Each row below holds a small network's activations on one input, seen along a few directions.
In each table, some parts of the input vary, and every possible input appears once, in random order.
A made-up example of a description, with smaller parts first: one of 8 places around a ring, together with either a single point or one of 11 places around a ring or (one of 2 separate values, together with one of 6 places along a line).
Shared parts are said once, and a part with two or three values counts as separate values.

Other details of the inputs shift rows strongly along two fixed directions, in all tables alike. That doesn't count.

A family of inputs:
r1: |  -5 | -19 |   4 | -34 | -23 |  30 |  22 |  11 |   3 | -14 |  33 | -53 |
r2: |  19 |   3 | -17 |  -2 |   9 | -12 | -29 |  -5 |  20 | -43 | -27 | -24 |
r3: | -18 |  -7 |  13 |  13 |  -5 |  20 |  21 |  -6 | -12 |  29 |  27 |   4 |
r4: |  30 |  14 | -12 | -19 |  -7 | -13 |  -2 |   9 |  -8 | -28 | -10 |  -5 |
r5: |  24 |  14 | -11 |  11 |  -6 |   1 | -28 |  -4 |  18 |  -9 | -36 |   3 |
r6: | -18 |  -4 | -11 |  16 |  15 | -15 |  -1 |  -7 |   6 |  15 | -19 |  24 |
r7: | -14 |   1 |  15 |  -2 |  -5 |   9 |  15 |   7 | -20 |  28 |  35 |  14 |
r8: |   8 |  10 |  -9 |   0 |   3 |  -5 |  -9 |  -5 |  19 |  -8 | -36 |   3 |
r9: | -28 |  -2 |  -1 |  16 |  21 |  -6 |  13 |  -1 |   5 |  19 | -11 |  29 |
r10: |  25 |  17 | -12 |  -6 |  -1 | -22 |   3 |   1 |  -9 | -15 | -16 |  14 |
r11: |   1 | -15 |  16 | -29 | -17 |  16 |  12 |  10 | -21 |   2 |  58 | -25 |
r12: |  -2 | -20 |  17 | -34 | -21 |   3 |  10 |  18 | -12 |   0 |  30 | -32 |
r13: | -28 | -12 |  10 |  -1 |   4 |  10 |  25 | -11 | -14 |  27 |  18 |  -1 |
r14: |  18 |  17 | -16 |  12 |  -6 |  -1 |   0 |  -4 |   2 | -11 | -30 |   4 |
r15: | -16 |  -2 |   9 |  20 |   8 |  -1 |  -3 | -16 |   4 |  33 |  -6 |  24 |
r16: | -28 | -14 |  11 |  11 |   4 |  17 |  10 |   5 |   3 |  25 |  29 |   9 |
r17: |  -4 | -10 |   5 | -19 | -21 |  31 |  21 |   8 |   1 |  -9 |  31 | -35 |
r18: |  -4 |  17 |  -5 |   4 |   7 | -21 |  12 |   0 | -13 |  15 | -14 |  32 |
r19: |  19 | -10 | -19 | -10 | -17 |   6 | -29 |  12 |  16 | -28 | -10 | -34 |
r20: |  31 |  17 |  -9 |   6 |  -7 | -13 |  -9 |   2 | -13 |  -8 |  -6 |  16 |
r21: | -19 |   0 |  14 |   0 |   3 |  19 |  12 |  -2 |  10 |  16 |  11 |   8 |
r22: |  33 |   4 | -11 |  -2 |  -3 |   9 | -37 |   8 |  21 | -52 | -11 | -38 |
r23: |   9 |  -7 |  11 | -39 | -22 |  22 |  18 |  19 | -11 | -18 |  53 | -31 |
r24: |  30 |   9 | -23 |  15 | -13 | -10 | -21 | -10 |   0 | -11 | -38 |  -5 |
r25: | -12 |  12 |   0 |   4 |   6 | -19 |  20 |  -1 | -13 |  23 |  -2 |  34 |
r26: | -31 |  -9 |  18 |  -5 |   6 |  13 |  22 |  -5 |  10 |  26 |  17 |   5 |
r27: |  30 |   0 | -21 | -24 | -20 |   2 | -28 |   1 |  27 | -36 | -31 | -40 |
r28: | -16 |  -1 |  11 |  18 |  11 |   1 |  -5 | -16 |   1 |  33 |  -7 |  24 |
r29: |  -5 |   7 |   2 |   4 |  11 | -21 |  15 | -10 | -23 |  20 |   5 |  34 |
r30: |  -2 |   8 |  11 |  -6 |   2 |   3 |  21 |   5 | -20 |   7 |  27 |  18 |
r31: |  -8 |   4 |  -9 |  18 |   6 | -13 |  10 | -20 |  -8 |  20 | -23 |  19 |
r32: |  24 |   0 |  -6 |  -1 |  -4 |  11 | -28 |   7 |  20 | -43 |   1 | -36 |
r33: |  38 |  16 | -15 |   2 |  -5 | -21 | -22 |  -1 | -15 | -16 | -21 |  10 |
r34: | -17 |   6 |   1 |  17 |  12 |  -5 |  24 | -13 |  -9 |  25 | -14 |  24 |
r35: | -15 | -21 |  15 | -28 |   2 |  25 |   8 |  11 |  16 | -29 |  42 | -50 |
r36: |   3 |  12 |  -2 |   4 |  13 | -23 |   7 |  -8 | -22 |  12 |  -7 |  32 |
r37: |   0 |  20 |  -4 |  11 |   0 | -14 |  12 |   0 | -10 |  14 |  -7 |  36 |
r38: |  16 |  -1 |  -7 |   7 |   7 |  -2 | -30 |  -4 |  13 | -31 |  -9 | -21 |
r39: |  28 |  26 | -19 |  -1 | -10 | -16 | -10 |   7 |  -2 | -17 | -29 |  14 |
r40: | -19 |  -3 |  -9 |  16 |  18 | -13 |  -2 |  -6 |   4 |  14 | -21 |  23 |
r41: |  -4 | -25 |   1 | -25 | -16 |  27 | -12 |  18 |   9 | -15 |  30 | -47 |
r42: | -21 | -12 |  14 |   8 |  -1 |  16 |  16 | -10 | -18 |  31 |  23 |   0 |
r43: |  16 |  -1 |  -8 | -14 |   5 |   4 | -19 |   8 |  23 | -52 |  -9 | -40 |
r44: | -12 | -10 |  11 |  20 |   7 | -16 |  15 | -13 | -14 |  30 | -19 |  17 |
r45: | -14 | -12 |  15 | -13 |   3 |  27 |   7 |   8 |  14 | -24 |  40 | -35 |
r46: |  36 |   6 |  -8 |  -3 |  -4 | -33 | -14 |   2 | -13 | -17 | -31 |   7 |
r47: |  -9 |  -7 |  12 |  14 |  10 | -16 |  -4 | -12 |   7 |  23 | -30 |  19 |
r48: |  16 |  10 |  -7 |  12 |  -7 |   3 | -19 |  -5 |  17 |  -1 | -23 |   5 |
r49: | -23 |  -5 |  10 | -14 |  -2 |  -4 |  22 |   0 | -18 |  27 |  28 |   9 |
r50: | -25 | -38 |  20 | -23 |  -7 |  16 |   9 |  17 |   5 |   3 |  32 | -35 |
r51: | -29 | -15 |  24 |  13 |  24 |  12 |   1 |  -9 |  -4 |  13 |  33 |   1 |
r52: |  30 |  14 | -14 |  -7 | -22 |  -5 | -15 |  11 |  -4 | -14 |  -7 |  -6 |
r53: | -32 |  -5 |  23 |  11 |  25 |  16 |  15 |  -3 |   4 |   4 |  31 |   6 |
r54: | -21 | -13 |  21 |  24 |  32 | -19 |  -1 | -12 |   1 |  11 |  -8 |  18 |
r55: |  31 |  17 |  -8 |   4 |  -5 | -11 | -11 |   3 | -15 |  -9 |  -6 |  16 |
r56: | -26 |  -3 |  -3 |  17 |  18 |  -8 |  14 |  -2 |   7 |  19 |  -9 |  28 |
r57: | -18 |   8 |   8 |  18 |   9 |   4 |  11 | -11 |  11 |  25 |  -7 |  31 |
r58: | -28 | -24 |  20 | -22 |  12 |  23 |   6 |   3 |   6 | -13 |  45 | -39 |
r59: | -25 | -19 |  12 | -20 |  -7 |  33 |  14 |  19 |  10 |  -4 |  41 | -27 |
r60: | -10 |   3 |  -4 |  27 |  11 |  -1 |  -7 |   0 |   5 |  16 | -11 |  27 |
r61: |   5 |   7 | -17 |  12 |   1 |  -3 |  -8 |   5 |  17 | -13 | -23 |   9 |
r62: |  -7 |   7 |   2 |  12 |   1 | -15 |   4 |  -6 | -20 |  31 |   5 |  31 |
r63: |  36 |   4 | -17 |  -8 | -27 |  16 | -18 |   7 |   6 | -31 | -13 | -39 |
r64: |  30 |  16 | -18 |   1 | -11 | -20 | -24 |   2 |  -9 |  -9 | -27 |   7 |
r65: |   8 |   6 | -11 |  -1 |   2 |  -7 | -17 | -10 |  16 |  -4 | -36 |   0 |
r66: |  16 |  14 | -16 |  -8 |  -5 | -22 |  -9 |   1 |  -9 |  -6 | -24 |   8 |
Description of these inputs: one of 6 places along a line, together with either a single point or (one of 2 separate values, together with one of 5 places around a ring).
- The inputs of r36 and r66 match in every part but the place on the line of 6. If r23 is changed in the same way as r36 into r66, which row does it become? => r37
- The inputs of r6 and r31 match in every part but the place on the line of 6. If r50 is changed in the same way as r6 into r31, which row does it become? => r44
- Which other rows does r57 become when the choice among 2 separate values takes its other values? List them by row number. => r21
- Which other rows does r5 become when the choice among 2 separate values takes its other values? List them by row number. => r48
- A walk changes only the place on the line of 6. It starts at r38 and steps to r19. List the rest of the walk in order. => r15, r24, r62, r11
- Which other rows does r42 become when the place on the ring of 5 takes its other values? List them by row number. => r13, r14, r34, r63

A family of inputs:
r67: |  16 | -14 |  -4 | -37 | -25 |   2 |   1 |   4 | -16 |  -2 |  15 | -31 |
r68: |  -4 |  -1 |   7 | -12 | -12 |  20 |   9 |  24 | -11 |   4 |  38 |  -6 |
r69: |  11 |  -1 |   3 | -13 | -20 |  32 | -11 |  20 |   8 | -14 |  24 | -20 |
r70: |  27 |   1 | -10 | -43 | -24 |   5 |  -9 |  28 |   2 | -37 |   8 | -33 |
r71: |  -4 |  20 |  -6 |  13 |  31 | -27 |   3 |  -8 | -14 |  -6 |   1 |  41 |
r72: | -24 |  20 |   5 |  39 |  38 | -12 |  15 |  -9 | -23 |  24 |  25 |  58 |
r73: |  35 |  -8 | -10 | -22 | -35 |   4 | -26 |  23 |  -4 | -26 |  16 | -42 |
r74: | -30 | -24 |  29 | -17 |  -3 |  -3 |  22 |   6 | -25 |  38 |  54 |   7 |
r75: |  47 |  14 | -31 |   8 | -21 | -17 | -28 |  -3 | -12 |  -9 | -40 |   0 |
r76: |  14 |   7 | -31 |  15 |   0 |  -5 | -10 |   0 |  39 | -29 | -60 |  -5 |
r77: | -40 | -25 |  37 |  -1 |   2 |  20 |   7 |  -3 |   3 |  43 |  48 |  -1 |
r78: |  32 |  16 |  -3 |  29 |  12 | -22 | -15 |  -5 | -20 | -16 | -17 |  15 |
r79: |   3 |  19 | -10 |   5 |  -6 | -20 |  19 | -13 | -19 |  22 | -25 |  32 |
r80: |  33 |   8 | -19 | -26 | -44 |  19 |   0 |  15 |  -7 | -24 |   5 | -44 |
r81: |  24 |  15 | -23 | -16 |   2 | -32 | -16 |  13 |  10 | -29 | -52 |   6 |
r82: | -10 | -33 |  -5 | -15 | -12 |  20 | -10 |  -1 |  16 |  -1 |  -4 | -50 |
r83: | -13 |  -2 |  13 | -12 |  -9 |  33 |  19 |   5 |  22 |   4 |  24 | -13 |
r84: |  29 |  14 |   2 |  34 |  13 |  -9 | -24 | -14 |  -7 | -16 | -19 |  15 |
r85: | -11 |  20 |   1 |  29 |  36 |  -6 | -12 | -16 |  15 |  -3 |  -6 |  32 |
r86: | -27 |  -1 |  14 |  29 |  17 |  -1 |   4 | -29 |  -6 |  60 |  -9 |  40 |
r87: |  -5 |  -1 |   5 | -28 | -14 |  11 |  34 |  13 |  -6 |   0 |  31 |  -5 |
r88: |   6 |   5 |   2 |  32 |  -1 | -10 | -21 |  -8 |  -5 |  24 | -10 |  34 |
r89: |  40 |  28 | -28 |  15 | -27 |   3 | -20 |  -9 |   5 | -14 | -46 |   3 |
r90: |  -9 |  -1 |  11 |  -4 | -16 |  37 |  24 |   8 |   4 |  10 |  39 |  -2 |
r91: | -10 |  15 |   5 |  22 |  16 |   0 |  -9 |  -4 |  16 |  18 | -22 |  35 |
r92: |  -8 |  -5 |   1 |   2 |  12 | -43 |  -3 |  -4 |  -9 |  19 | -25 |  27 |
r93: |  -1 |   3 |   2 | -11 | -18 |  23 |  29 |  17 |  -7 |   4 |  37 |  -7 |
r94: | -15 | -18 |  -7 | -14 | -18 |  27 |   8 |   2 |  20 |  -8 |  -7 | -47 |
r95: | -26 |  17 |  11 |  44 |  39 |   1 |   6 | -17 | -10 |  25 |  23 |  58 |
r96: |  44 |  12 | -26 |  13 | -20 |  -4 | -37 | -11 |   0 |  -8 | -42 |   0 |
r97: | -18 | -11 |   9 |  38 |  37 | -15 |  -6 | -20 |   9 |   1 | -26 |  11 |
r98: |  27 |  -7 |  12 | -15 |  -4 |  16 | -26 |   1 |  17 | -45 |   9 | -54 |
r99: | -13 | -24 |   8 | -36 |  -9 |  -4 |  16 |   1 | -15 |  16 |  16 | -24 |
r100: | -18 | -23 |  -1 | -15 |  -3 |  24 |  -7 |  18 |  29 | -18 |   2 | -37 |
r101: |  -7 |  13 |  -8 |   1 |  12 | -27 |  27 |  -2 |   2 |   8 | -30 |  36 |
r102: | -19 |  -9 |   6 | -36 | -15 |   3 |  34 |   4 | -11 |  11 |  13 | -21 |
r103: | -41 |   8 |  10 |  15 |  49 | -32 |  24 | -13 | -13 |  19 |   8 |  53 |
r104: |   1 | -14 |  24 | -17 |   6 |  -2 |  13 |   2 | -24 | -11 |  39 | -16 |
r105: | -33 | -39 |  13 |  -4 |  -1 |  13 |  -5 |   5 |  17 |  12 |  17 | -30 |
r106: |  30 |  25 | -23 |   8 | -17 |  -1 | -20 | -12 |  21 | -13 | -56 |  -6 |
r107: |  33 |   7 |  -8 |  -3 |  15 | -43 | -18 |  -5 |  -4 | -41 | -45 |  -6 |
r108: | -61 | -26 |  21 |   7 |  35 |  23 |  21 |  -4 |  14 |   8 |  49 |  -6 |
- What do these inputs look like to the network? => one of 6 places along a line, together with either one of 2 separate values or one of 5 places around a ring
- The inputs of r95 and r103 match in every part but the place on the line of 6. If r88 is changed in the same way as r95 into r103, which row does it become? => r92
- The inputs of r76 and r90 match in every part but the place on the line of 6. If r94 is changed in the same way as r76 into r90, which row does it become? => r89
- Which other rows agree with r74 in the place on the line of 6? List them by row number. => r67, r70, r71, r79, r87, r104
- Which other rows does r99 become when the place on the line of 6 takes its other values? List them by row number. => r67, r75, r82, r86, r96
- A walk changes only the place on the ring of 5. It starts at r83 and steps to r91. List the rest of the walk in order. => r77, r86, r106
